A small network was shown many inputs. Here are its activations along a few directions, one row for each input.
In each table, some parts of the input vary, and every possible input appears once, in random order.
Descriptions start from the smaller parts, as in this example, which fits no table here: line(4) and (point or ring(9) or (values(2) and ring(5))).
Shared parts are said once, and a part with two or three values counts as separate values.

Rows:
r1: 241	-402	191	76	241	5	29	-17	-392	-290	-358	-23	-399	348	-362	-75	18	-118	234	143
r2: -195	-154	-506	41	-167	-258	-80	535	195	-251	6	-116	102	-94	1	349	-179	-102	-99	49
r3: 338	254	175	-101	-120	196	-188	51	-37	281	-283	609	358	127	-44	-303	152	-186	567	-294
r4: 131	60	64	-7	-158	-168	81	339	-261	168	55	338	332	265	-3	-220	-215	-293	578	147
r5: -295	98	-478	-96	-372	-25	-87	393	155	4	256	110	300	-198	235	76	-131	-275	36	174
r6: 98	24	95	117	155	-498	472	62	323	-2	33	-358	227	-143	217	102	-286	145	-1	36
r7: -146	295	-341	-120	-329	355	-376	87	406	134	-83	437	279	-273	234	-7	272	-149	35	-226
r8: -54	311	138	-39	-50	-282	472	-103	226	185	270	-109	449	-220	441	-164	-244	-19	110	128
r9: 74	-190	210	105	293	-112	422	-508	76	-221	-182	-478	-198	-149	141	-8	-17	205	-220	85
r10: -79	86	365	-42	271	167	3	-659	-116	136	310	-399	-423	-67	-107	45	184	522	-560	-62
r11: 252	-216	41	121	40	-427	60	485	-190	-54	-205	116	92	365	-264	-1	-287	-128	425	38
r12: -151	-350	-364	88	18	171	-119	6	1	-421	-169	-199	-392	-80	-51	279	68	-91	-347	169
r13: 52	-196	394	-23	194	319	-362	-163	-616	64	138	33	-581	396	-612	-50	228	156	-126	-56
r14: -342	-92	-203	22	-49	489	-510	-110	-207	-49	293	-157	-598	37	-284	228	302	221	-739	15
r15: 79	473	220	-140	33	66	183	-400	436	316	-81	197	452	-315	457	-251	135	113	107	-345
- What is each input in this table made of? => values(3) and line(5)
- The inputs of r9 and r10 match in every part but the line(5) part. If r12 is changed in the same way as r9 into r10, which row does it become? => r14

Rows:
r16: 75	-137	-18	-54	28	-366	186	363	142	-123	-10	-63	132	-50	-90	157	-235	-191	343	128
r17: 257	51	261	-127	62	-235	132	238	50	92	-17	124	301	13	-109	-48	-90	-186	557	-119
r18: 223	174	94	126	-124	-99	79	-26	-189	310	76	95	202	186	49	-154	-148	134	58	15
r19: 212	-41	117	-83	80	-163	117	112	-37	-88	-384	280	309	89	49	-131	-67	-203	514	-237
r20: 209	258	102	110	-52	159	135	-382	255	222	-126	23	180	-181	283	-125	109	140	-66	-46
r21: 196	-91	-30	285	-25	-102	84	290	75	-4	4	-79	-88	140	-86	97	-156	-96	38	230
r22: 273	-20	92	248	33	69	6	9	-89	73	-395	313	65	289	-2	-196	20	-60	172	-39
r23: -60	57	139	-139	-102	54	-23	-145	-406	179	253	92	42	124	-16	-222	-57	-24	125	117
r24: 149	-162	-184	307	1	-54	61	177	-16	-167	-375	56	-67	229	43	4	-116	-108	-20	118
r25: 50	110	119	-130	126	289	-169	-560	41	11	-40	-95	-219	-212	-74	74	279	279	-248	-199
r26: -76	287	229	-123	104	-235	193	36	323	192	45	19	370	-157	195	-138	-65	62	131	-278
r27: 55	60	-199	182	-51	57	157	-217	317	12	-96	-225	48	-206	347	100	16	117	-230	131
r28: 63	-224	-167	-38	21	-323	154	270	65	-313	-387	82	156	9	83	55	-184	-221	298	-5
r29: -73	-187	-137	-39	99	222	-113	-373	48	-181	-5	-362	-324	-286	-78	278	176	225	-474	-56
r30: -216	216	244	-138	88	167	62	-182	21	148	251	86	-56	-13	153	-203	91	-4	-142	-34
r31: -195	-19	-131	-80	-26	241	146	-335	60	-166	93	-224	-100	-298	244	40	118	-68	-219	220
r32: 79	-37	286	-69	44	169	-54	32	-223	84	157	158	-125	138	-189	-180	66	-205	296	157
r33: -54	164	137	-161	-17	332	75	-522	40	65	58	34	-24	-250	216	-178	163	-11	-18	49
r34: 46	6	-186	218	-135	-214	100	106	-91	72	117	-133	70	158	109	80	-273	112	-115	199
r35: 124	166	79	-185	-36	-321	197	67	-152	162	75	58	431	12	23	-133	-217	30	381	-118
r36: 337	68	235	204	3	6	35	142	-3	234	-23	167	44	195	-126	-120	-1	-46	235	84
r37: 30	-6	128	-97	48	-14	-252	-200	-367	137	150	-29	-149	193	-296	30	44	282	-113	-116
r38: 29	306	203	138	49	-10	125	-59	249	321	64	72	135	34	216	-146	18	151	-198	-120
r39: -210	318	-511	-155	-567	378	-653	465	203	289	60	716	370	-100	45	45	237	-293	216	-269
r40: -72	-31	-214	-79	-67	-443	223	187	-46	-53	114	-127	293	-31	72	100	-324	22	206	103
r41: -348	27	-7	-15	48	63	134	-6	52	-102	289	-167	-131	-100	170	-2	22	-73	-343	131
r42: -216	87	-55	-21	85	-393	225	178	416	-38	90	-157	219	-249	270	61	-172	29	-59	-69
r43: 38	-136	115	-28	73	229	-70	-98	-300	-63	-208	280	-121	216	-57	-278	94	-223	249	16
r44: -70	-205	41	43	-8	69	26	185	-172	-157	170	-97	-226	53	-190	22	-20	-253	81	335
r45: -35	6	-186	-109	-55	-217	252	-155	454	-156	-79	-197	263	-401	341	97	-45	26	59	25
r46: 18	-333	50	57	84	69	-194	188	-149	-185	50	-249	-461	110	-472	273	78	105	-156	72
r47: -94	104	-70	237	44	-122	149	116	290	91	101	-160	13	-33	268	53	-105	105	-362	41
r48: 155	-107	284	-40	142	138	-282	34	-207	40	25	19	-343	194	-468	60	205	146	77	-73
r49: -4	-379	-162	48	126	55	-203	45	-201	-326	-319	-122	-466	210	-343	139	94	32	-225	-55
r50: 120	219	109	-154	-42	-72	225	-299	363	42	-114	-21	419	-369	274	-115	45	38	245	-205
r51: -228	-89	-111	-27	-127	-39	48	-6	-339	-78	280	-145	-52	69	10	12	-144	-63	-69	305
r52: -109	-262	-142	55	13	97	5	69	-233	-315	-213	27	-233	139	-46	-91	15	-279	29	202
r53: -293	172	-783	-137	-548	283	-593	666	256	-24	102	451	319	-191	99	194	82	-345	-28	-37
r54: -248	-135	-3	50	180	53	-101	-36	49	-115	186	-307	-355	-85	-141	247	98	259	-569	-148
r55: -136	152	251	-62	215	127	-157	-213	43	88	141	-44	-240	15	-129	48	218	316	-348	-288
r56: -124	-217	-109	7	4	-70	-178	-50	-324	-107	176	-285	-257	116	-307	248	-79	244	-328	41
r57: 122	-191	89	-25	181	163	-288	-112	-267	-99	-333	139	-343	281	-342	-53	211	97	20	-210
- What is each input in this table made of? => values(2) and (point or (line(4) and line(5)))
- The inputs of r56 and r37 match in every part but the values(2) part. If r27 is changed in the same way as r56 into r37, which row does it become? => r20
- Which other rows does r16 become when the values(2) part takes its other values? List them by row number. => r17
- Which other rows does r35 become when the values(2) part takes its other values? List them by row number. => r40
